B =
7  7  3  3  2  6  7
3  4  6  6  6  4  4
3  3  4  4  4  7  3
5  5  6  5  7  1  5
4  5  6  6  6  4  5
4  6  5  5  4  6  5
6  7  5  5  5  5  6
1  2  4  5  4  7  1
Rows and columns are counted from 1.
(1, 1) -> 7
(5, 2) -> 5
(1, 4) -> 3
(6, 5) -> 4
(5, 4) -> 6
(7, 7) -> 6
(3, 3) -> 4
(6, 3) -> 5
(1, 5) -> 2
(6, 2) -> 6
(8, 7) -> 1
(4, 3) -> 6
(4, 4) -> 5
(3, 4) -> 4
(2, 4) -> 6
(7, 3) -> 5
(5, 7) -> 5
(6, 1) -> 4

X =
[[-10.0 -56.8  27.8  34.4  16.6   6.7 -27.5  -7.6   0.9   7.5 -18.5  36.8
   35.4]
 [ 11.3 -19.1  14.2  11.0  11.8 -11.9   2.7 -23.2  -1.1 -22.0   9.3  35.1
    5.3]
 [ 16.3  17.7 -13.7  -5.6  23.5 -27.0  41.1 -36.2  11.9 -23.6 -11.0  48.7
  -13.9]
 [  2.1 -14.0  14.6 -30.3  21.0  12.3  12.7  27.3  29.4 -11.8 -23.8   7.2
    0.0]
 [ 22.0  24.2 -27.1   8.1  13.1 -25.3  44.6 -40.8  -8.2 -28.9  18.2  41.3
  -26.9]
 [ 53.7  43.3 -41.1  -9.9   7.4 -14.5  35.0 -38.7 -69.2 -19.3  25.9 -24.0
  -44.3]
 [-19.6 -23.9  31.7  21.0  -2.1   9.1 -13.2  15.0  48.1  23.0 -46.4  -1.1
   21.5]
 [  5.7  17.2 -22.2 -14.8  -2.8  11.5  23.1  14.5 -22.0 -24.4  28.6   4.9
  -26.1]
 [-10.4 -17.3  30.6 -23.2 -11.7  10.0 -21.5  22.5  38.2  14.3 -32.8 -22.1
   16.2]
 [ 47.9  31.5 -22.4 -10.5 -21.9 -22.0  10.5 -56.6 -51.4 -19.5  34.6 -33.3
  -37.3]
 [  1.5  67.1 -37.3 -22.7 -20.5   2.8  32.3   9.2 -40.0 -16.4  30.4 -13.4
  -43.6]
 [ 38.3  10.4   1.2 -23.6   1.5   0.3   3.4  -8.9 -16.4   1.7 -11.0 -30.7
  -11.4]
 [-12.7  11.5   2.3   2.5  -3.1   6.1  21.8   6.1  16.6   3.9 -20.3   8.1
  -14.1]
 [-13.4  73.7 -40.1  11.3 -24.1 -12.2  31.9  -5.3 -50.6 -18.0  35.5  12.0
  -37.0]]
Indices start at 1.
row 1 col 1 => -10.0
row 11 col 7 => 32.3
row 1 col 7 => -27.5
row 4 col 10 => -11.8
row 9 col 8 => 22.5
row 5 col 12 => 41.3
row 2 col 1 => 11.3
row 14 col 8 => -5.3
row 4 col 4 => -30.3
row 4 col 12 => 7.2
row 14 col 5 => -24.1
row 3 col 11 => -11.0
row 4 col 3 => 14.6
row 8 col 12 => 4.9
row 13 col 11 => -20.3
row 7 col 8 => 15.0
row 12 col 5 => 1.5
row 13 col 3 => 2.3
row 4 col 13 => 0.0
row 11 col 3 => -37.3
row 9 col 9 => 38.2
row 4 col 5 => 21.0
row 7 col 13 => 21.5
row 5 col 10 => -28.9
row 7 col 5 => -2.1
row 5 col 6 => -25.3
row 2 col 13 => 5.3
row 10 col 12 => -33.3
row 7 col 3 => 31.7
row 2 col 6 => -11.9
row 8 col 3 => -22.2
row 13 col 1 => -12.7
row 7 col 11 => -46.4
row 12 col 9 => -16.4
row 11 col 12 => -13.4
